These are the activations of a small neural network, seen along a few directions. Each row is one input.
Each table varies a few parts of the input and shows all the possible inputs, shuffled.
Descriptions start from the smaller parts, as in this example, which fits no table here: one of 8 places around a ring, together with either a single point or one of 11 places along a line or (one of 3 separate values, together with one of 4 places along a line).
Shared parts are said once, and a part with two or three values counts as separate values.

Other details of the inputs shift rows strongly along two fixed directions, in all tables alike. That doesn't count.

A family of inputs:
x1: [ -2 -52 -18 -82 -21 -79   1 -29 -44 -69   0  -3   7  12 -44]
x2: [  5  15   9 -28 -16 -31   5   0  25 -21 -10  16 -21  42 -14]
x3: [ 36  -3  22 -12 -19 -24  -6   1  18   9 -49 -13 -21  44 -43]
x4: [ 16  34  48 -19 -14 -27 -19   5  16 -19 -43  -6 -39  70 -34]
x5: [-13  16 -23 -30  -2 -27   6 -21  26 -29 -10   0 -21  25 -27]
x6: [ 12 -39  97 -13  47  58 -28  12 -83  53  15  10 -11 -26  28]
x7: [ 26 -10   9 -12 -27 -24 -29 -20  27  -2 -53 -26 -47  43 -52]
x8: [-54   9 -75  35  37  21  30  23 -16 -20  72  11  68 -83  73]
x9: [-38  11 -72  37  20  15  47  30 -29 -21  88  21  85 -75  79]
x10: [ -31  -20 -122   63   26    4   41   27  -35  -14   63   -9   92 -106
   61]
x11: [ 27   8  94  28  17  89 -19   9  -9  75   0  18 -19   6  30]
x12: [  2 -17 -78 -20 -57 -97  22  -5  19 -53  -6 -11  28  16 -53]
x13: [ 26   5  75  21  25  74  -9   9  -5  59  -2  16 -13   4  29]
x14: [-37   7 -81  35  24   7  50  30 -25 -35  88  24  95 -78  88]
x15: [-22 -16 -81  63  17   4  41  44 -33  -6  66   0 109 -92  73]
x16: [ -6  48  77  37  39  70 -38  21 -13  38 -14 -11 -34   0  24]
x17: [  5  48  69  35  26  57 -17  33 -25  41   4   4 -15  12  27]
x18: [ 35   3  95  32  18  89 -28  11  -3  85 -14   9 -17  -4  38]
x19: [  1 -10  -1 -28 -31 -18  -9 -39  34 -12 -20  -7 -40  35 -48]
x20: [-26  29 -65 -26 -13 -83  14 -11  19 -79 -19 -15  -9  28 -51]
x21: [  2  -8  -6 -21  -9  -7  -5 -32  27  -7 -16  -2 -27  22 -31]
x22: [-39  31 -73 -11 -22 -72  16  -6   9 -78   5 -18   3   5 -38]
x23: [ 14 -11  49  30  23  74 -28   3   5  76 -13   0 -20 -21  29]
x24: [ 16 -31 113 -19  32  80 -34   6 -87  63   6   5 -23 -12  15]
x25: [ -33  -19 -106   46    5   -5   55   24  -29  -11   78   18  115 -106
   73]
x26: [-21  16 -30 -35 -24 -41   7 -27  28 -45  -4  -5 -23  25 -36]
x27: [ 18  -2  50  62  29  96 -28  21 -25  83   6 -14 -11 -37  38]
x28: [ -5  29   7  -8 -12 -50   4  21   9 -31 -21  -2 -14  48 -22]
x29: [  0 -11  -8 -30 -23 -20 -13 -41  38 -25 -21  -6 -29  32 -37]
x30: [-49 -21 -97  42  26  15  42  12 -14 -18  77  12  82 -94  62]
x31: [ 12 -16 -13 -17 -12  -8  -8 -28  28  10 -31  -6 -24  11 -28]
x32: [  9  14   0 -28  -6 -23  17  -4  16 -25  -5  11  -9  32 -10]
x33: [-34  31 -39 -10  -8 -62   2   6  15 -57 -15 -11 -11  17 -30]
x34: [ -1 -19 -61  -2 -27 -56   0  -5  24 -26 -20 -20  -5   4 -40]
x35: [ 21 -15  -3 -27 -35 -44   2 -11  36  -8 -33   6 -12  33 -34]
x36: [ -7 -27 -77 -37 -45 -72   7 -42  44 -50 -18 -13  -3  12 -44]
x37: [  7 -18 -14 -13 -30 -11 -11 -32  26   9 -19 -11 -29  12 -30]
x38: [  1 -15 -37 -31 -36 -69  20 -14  33 -47  -9  15   4  33 -34]
x39: [ 33   3  74  39  17  60 -23  31  -9  75 -19  -2 -10   6  18]
x40: [ 21 -34  94 -33  44  43 -21  -3 -78  42   0   4 -22 -10   9]
x41: [  4  21  36 -35 -12  -8 -29 -27  36 -12 -37  -6 -55  52 -36]
x42: [ 11  40  67  28  36  52  -5  32 -22  39  -5   2 -14  17  23]
x43: [ 34  -7  27 -27 -25 -19  -6 -16  32  12 -45   3 -29  44 -37]
x44: [ 23   2  68  23  16  68 -15   4  -2  49   2  16  -6   3  33]
Description of these inputs: one of 4 separate values, together with either a single point or (one of 2 separate values, together with one of 5 places along a line).
- Changing only the choice among 4 separate values turns x12 into x3. The same change can be made to x9. Which row results? => x32
- Which other rows agree with x39 in the choice among 4 separate values? List them by row number. => x2, x6, x8, x23, x28, x30, x33, x34, x35, x38
- Change only the choice among 4 separate values in x1. List by row number the other rows that result. => x6, x24, x40
- Start at x22 and move only the place on the line of 5, one step at a time. The first step leads to x26. Which rows follow, in order? => x19, x37, x27
- Change only the choice among 2 separate values in x36. List by row number the other rows that result. => x18

A family of inputs:
x45: [-26 -16 -48  11  31  11  23  11 -33 -22  58  13  54 -71  53]
x46: [ -3   8 -53  -9 -29 -83  16   1  28 -49  -9  -9  14  11 -19]
x47: [-11  -8 -87   0 -18 -49  29 -21  28 -51   7  -9  50 -16 -16]
x48: [-15  14 -50   5   9 -20  18   9  10 -23   8   1  19 -22  11]
x49: [  7  -5  11   8  -1   1  -6 -12  36   7 -27  -2  -6  17 -21]
x50: [ -4  -3  41 -56 -42 -32 -24 -37  21   0 -30   5 -44  27 -44]
x51: [-14 -41 -66 -23 -25 -69  27 -24   9 -56  -5   4  33 -11 -28]
x52: [ 17 -24 -14   2 -11  14   5  -7 -17  25  11  -2   2 -25  14]
x53: [ -4  19  19  42  25  66  20  28 -10  30  37  17  28 -29  57]
x54: [ 14  -5  59   1  32  52 -16   4 -22  35  10  16  -6  -6  37]
x55: [ 38   4 101  -8  -2  34 -32  13 -18  52 -40   1 -38  50 -19]
x56: [ 41  -8  65   1   1  60 -23 -17 -15  59 -25  -7 -32   2   5]
x57: [  9 -22  -6   8   5  18   9 -15 -17   5   0  -1  27 -34  15]
x58: [  7   0  51  11  48  66 -13  21 -35  48   5   7  -3 -31  37]
x59: [-15  15 -46 -13  -7 -44  13 -12  20 -33 -14  -6  -8  16 -21]
x60: [-17  18   7  34  35  61  -2   9  -7  24  23   3   6 -26  50]
x61: [-22  26 -15  48  35  50  18  23 -22  28  30   7  25 -47  42]
x62: [ 43   9  33 -28 -31  -3 -30 -34  45  18 -55 -19 -50  65 -56]
x63: [-15  15 -38  -3 -27 -34   5 -11  18 -41  -4  -5  -9  22 -30]
x64: [ 32  -4  56 -56 -11 -26 -23 -17  11   6 -57   3 -54  69 -49]
x65: [ 19   4  59   5  26  44  -1  18 -33  50   2  18   0   4  17]
x66: [-35 -22 -84  45  14  -7  33  23   8 -13  50   8  67 -64  40]
x67: [ 22   2  85  25  22  74 -20  21 -38  58  16  13   2  -1  37]
x68: [-20  23   2  47  33  69   9  15 -17  27  36   9  18 -38  49]
x69: [-31 -15 -50  21  20  -1  20  23 -43 -18  43 -12  57 -61  37]
x70: [-14  15 -34  42  20   6   6  27  -9  -1  24  -2  38 -51  42]
x71: [  7   1  46  -3   2  18 -18   7 -25  20 -16 -16 -23  15 -23]
x72: [-13  -7  24  33  37  61  -8  15 -43  27  40  -5  19 -44  53]
x73: [ -5  -8 -76  17 -11  -8  20   5  10  -3  34  -8  40 -36  16]
x74: [ 14 -10  26 -33 -13 -26 -25  -1  -1 -11 -40 -13 -28  31 -40]
x75: [ 31 -26  66   1  -1  43 -30  -2  -3  66 -24   6 -55  20  -6]
x76: [ 23   8 102 -11  19  54 -33 -15 -12  49 -17   0 -63  34 -20]
x77: [ 12  -8  15  19   1  28 -16  11  21  46  -4  -2 -21   8   1]
x78: [-11  12 -31  27 -11  -4  26  18   2 -20  30   8  38 -15  25]
x79: [-15  -4 -30 -19   3 -30  21  -6 -20 -22  12  -3   7  -9 -24]
x80: [-17  16 -64  -2 -31 -68  14  -6  16 -53  -7  -7   4  10 -40]
x81: [-49  10 -40  27   5  29  12  15  -2  11  47  10  53 -65  53]
x82: [  7 -30  56  35  30  70 -16  16 -21  67   5  16  -8 -27  34]
x83: [-12   9 -39   3 -11 -23   0   1  18 -36   4  -2   8  -2   0]
x84: [ 10  -8  30 -52 -11 -31 -18 -37  14 -20 -29  -8 -56  54 -48]
x85: [ 27  -3  51 -42 -18 -18 -11 -19   6  -3 -21  15 -36  56 -39]
x86: [ 23  -1  59 -59  -8 -25 -26 -31  13   4 -62 -14 -79  75 -68]
x87: [ 24  19  19 -16 -40 -55  -3  -3  35 -16 -43  -6 -37  61 -53]
x88: [ -2  18  21  16  24  47 -11   8   8  18   3   4 -10  -8  28]
x89: [-18   0 -84 -32 -29 -78  34 -13  37 -78   7   1  24  13 -16]
x90: [ -3 -17 -14 -13  -6 -23   1   0 -14 -25  14   4  22  -1   8]
x91: [ -2  16   3  -8 -16 -15 -20 -16  24 -18 -24 -10 -35  40 -25]
x92: [-13  15 -54  10  -5 -31  44  17   7 -26  21  10  38 -15  10]
x93: [ 10  16  38  17   2  28 -16  10  13  18  -8  -1 -14  15  18]
x94: [ -9 -14 -41 -49 -44 -87   7 -29  10 -71  -6 -15 -15  37 -70]
x95: [-20  13 -47  35  30  13  35  31  -9   2  40   7  56 -57  62]
x96: [-26   9 -87   4 -19 -72  19  -3  12 -60   7 -11  26 -11 -12]
x97: [ 26  -1  95 -11  11  49 -48  -1  -9  38 -29  -3 -52  30  -8]
x98: [   1  -21  -47  -56  -44 -105    5  -13   11  -67  -30  -10    6   41
  -52]
- Changing only one part turns x97 into x83. The same change can be made to x85. Which row results? => x53
- Describe the family of inputs behind these rows. => one of 2 separate values, together with either a single point or one of 6 places around a ring or (one of 4 separate values, together with one of 5 places along a line)
- Change only the choice among 4 separate values in x92. List by row number the other rows that result. => x53, x78, x87
- Change only the choice among 2 separate values in x49. List by row number the other rows that result. => x51
- Start at x65 and move only the place on the line of 5, one step at a time. The first step leads to x64. Which rows follow, in order? => x58, x86, x79
- Change only the choice among 4 separate values in x60. List by row number the other rows that result. => x59, x91, x96
- Start at x51 and move only the place on the ring of 6, one step at a time. The first step leads to x57. Which rows follow, in order? => x56, x52, x75, x82
